A small network was shown many inputs. Here are its activations along a few directions, one row for each input.
In each table, some parts of the input vary, and every possible input appears once, in random order.
A made-up example of a description, with smaller parts first: one of 2 separate values, together with either a single point or one of 9 places around a ring or (one of 4 places along a line, together with one of 5 places around a ring).
Shared parts are said once, and a part with two or three values counts as separate values.
In the rows, zero is written as 128.

Other details of the inputs vary at random and push rows far along two fixed directions, the same in every table; ignore that.

Rows:
row 1: [ 93 137  65  71 154 180 164 112 164 105 198  35]
row 2: [200 132 187 205 107 143  94 141  84 149  72 207]
row 3: [ 96 149 187 102 116 138 122 162  80  57  77  77]
row 4: [191 115 191 202  96  96  83 105 100 132  63 199]
row 5: [103 143 177 129 105 132 159 123  88  34  73  78]
row 6: [173 142 186 184  75 100  74 136 123 135  51 211]
row 7: [178 109  61 132 131 132 113 114 164 197 171 165]
row 8: [160 114  71 161 138 133 143 125 157 205 178 169]
row 9: [ 99 126 183 119 131 139 146 149  76  44  72  81]
row 10: [ 59 106  88  72 179 142 168 116 144 112 202  42]
row 11: [164 120  75 162 130 128 147 118 166 201 181 166]
row 12: [103 136 201 119 147 145 115 129  68  45 102  82]
row 13: [ 58 134  67  67 138 126 179 137 167 110 176  34]
row 14: [204 149 182 215  81 137 107 115  96 139  75 202]
row 15: [163 112  83 146 145 131 138 134 148 209 188 174]
row 16: [148 111  74 106 128  70 117 152 152 200 168 171]
row 17: [132 152 185 107 132 192 107 137  76  51  98  79]
row 18: [187 104 192 193 110 101  77 118  87 140  61 204]
row 19: [134 118  83 111 132  87 106 147 170 198 174 186]
row 20: [142 106  62 126 116  79 128 140 168 202 150 163]
row 21: [181 122  60 133 110 126 124  95 173 191 175 162]
row 22: [ 42 133  83  55 157 146 158 147 167 115 190  55]
row 23: [ 53 139  91  57 187 151 161 121 154 117 199  58]
row 24: [ 99 130 178 127 125 138 148 143  80  40  71  79]
row 25: [225 136 185 164 106 133  55 136  78 134  81 210]
row 26: [194 113 188 168 108  77  91 151  74 127  66 215]
row 27: [ 88 153 196 121 143 170 122 124  95  62  74  88]
row 28: [172 149 181 185  62 100  81 123 123 133  52 211]
row 29: [ 97 131 189 139 134 153 126 116  82  47  83  74]
row 30: [142 102  67 119 122  79 126 146 164 206 151 165]
row 31: [152  84  75 121 140  73 143 138 150 194 166 177]
row 32: [141 119  82 139 136 102 129  97 186 203 160 174]
row 33: [ 88 126  66  63 168 186 157 125 151 113 196  40]
row 34: [117 162 194 131 144 186 133 151  65  57 114  87]
row 35: [ 57 141  63  68 125 125 186 124 167 108 176  35]
row 36: [ 79 153 188 114 119 159 114 154 102  55  73  88]
row 37: [104 136 181 128 118 133 153 136  88  36  74  77]
row 38: [140 111  90 123 151 105 119 113 168 210 167 182]
row 39: [ 61 121  76  90 150 138 184  87 161 102 194  36]
row 40: [128 113  71 131 120  96 117 134 185 200 155 178]
row 41: [140 126  78 140 123 101 137  84 186 201 160 175]
row 42: [ 88 158 192 129 137 169 124 118  98  58  73  86]
Each input here is: one of 6 places along a line, together with either one of 2 separate values or one of 5 places around a ring.
Q: The inputs of row 33 and row 1 match in every part but the place on the line of 6. If row 27 is changed in the same way as row 33 into row 1, which row does it become?
A: row 32
Q: The inputs of row 3 and row 35 match in every part but the place on the line of 6. If row 10 is changed in the same way as row 3 into row 35, which row does it become?
A: row 39
Q: Which other rows agree with row 23 in the place on the line of 6? List them by row number.
A: row 12, row 16, row 19, row 25, row 26, row 34
Q: Start at row 26 and move only the place on the line of 6, one step at a time. The first step leads to row 31. Which rows follow, in order?
A: row 9, row 24, row 37, row 5

Rows:
row 43: [ 62 117 124  98 167 139 178 100 122  72 159  42]
row 44: [136 104  60 107 149 102 144 150 160 195 185 153]
row 45: [143 148 191 172  77 116 108 134 102  89  46 152]
row 46: [142 109 105 126 141 108 123 147 136 177 146 166]
row 47: [ 69 144 111  77 145 153 149 158 135  96 158  61]
row 48: [139 144 186 128 121 123  72 135 106 115  80 165]
row 49: [ 87 114 127  82 173 157 155 142  98  78 161  49]
row 50: [122 114  72 120 125  82 126  96 194 195 161 165]
row 51: [140 139 187 165  94 119 129 134  91  82  53 139]
row 52: [ 81 151 106  55 132 155 141 157 131  79 149  46]
row 53: [111 113  75 135 125  89 140 111 187 190 160 154]
row 54: [122 122  98 126 116  97 120 106 172 162 131 149]
row 55: [110 113 120  91 162 145 150 147 100  93 160  72]
row 56: [146 139 183 178  83 109 102 126 113 115  54 171]
row 57: [145 123  67 119  93  88 134 121 177 173 144 148]
row 58: [ 64 145 132  83 147 158 140 153 125  88 142  62]
row 59: [122 108  96 143 132  93 147 113 161 172 141 154]
row 60: [126 118 102 149 119  84 126 106 175 189 142 181]
row 61: [ 80 120 150  86 182 155 147 132  93  71 154  59]
row 62: [102 141 134  92 135 147 150 166 101  83 129  76]
row 63: [136 121  95 101 129 112 102 139 155 172 148 154]
row 64: [188 141 125 175 144 185 107  82 140 180 163 177]
row 65: [197 136  57 152 129 181 137 101 163 200 203 152]
row 66: [156 148 208 168  73 115  83 121  97  86  23 164]
row 67: [148 113 182 170 121 113 121 109  88  95  78 142]
row 68: [124 167 133 124 148 240 150 106 114  77 161  51]
row 69: [205 156 184 197 113 204  89 100  93 124  95 168]
row 70: [ 96 120 165 101 170 157 136 139  81  65 130  66]
row 71: [ 62 136 131 105 137 145 176 125 126  70 124  49]
row 72: [ 92 152 143  78 129 155 120 153 115  72 116  72]
row 73: [158 114  91 152 100  84 147 130 148 171 128 168]
row 74: [143 110 117 132 151  99 115 135 139 187 147 187]
row 75: [157  93  92 148 125  91 148 113 136 157 148 149]
row 76: [179 123 185 176  90 110 122 128  69  80  60 145]
row 77: [168  96  84 117 140 104 135 147 122 167 172 146]
row 78: [162 151 203 167  67 114  86 127  96  82  25 163]
row 79: [144 122  74 114 118 102 124 157 158 187 166 159]
row 80: [150 122  80 147  89  83 137 129 169 183 138 169]
row 81: [ 92 160 114 108 174 244 160  93 134  87 189  31]
row 82: [114 112  72 109 150 104 122 139 176 202 183 157]
row 83: [131 120 113 128 140 101 103 135 155 190 152 184]
row 84: [ 65 138 103  59 160 150 132 137 150 107 164  63]
row 85: [126 135 190 165 116 112 123 115 103 101  67 153]
row 86: [147 133 203 155 127 127  93 150  79 107  64 166]
row 87: [170 113 190 182 105 109 112 115  77  96  61 159]
Q: The inputs of row 83 and row 58 match in every part but one. If row 50 is changed in the same way as row 83 into row 58, which row does it become?
A: row 66
Q: The inputs of row 43 and row 76 match in every part but one. If row 61 is changed in the same way as row 43 into row 76, which row does it become?
A: row 77
Q: What is each input in this table made of?
A: one of 5 places along a line, together with either a single point or (one of 2 separate values, together with one of 4 places along a line)
Q: Which other rows agree with row 44 in the place on the line of 5? List them by row number.
A: row 45, row 47, row 51, row 55, row 68, row 72, row 75, row 78
Q: Change only the place on the line of 5 in row 51. List by row number the other rows that result.
A: row 59, row 71, row 73, row 85
Q: Change only the choice among 2 separate values in row 86. List by row number the other rows that result.
A: row 59
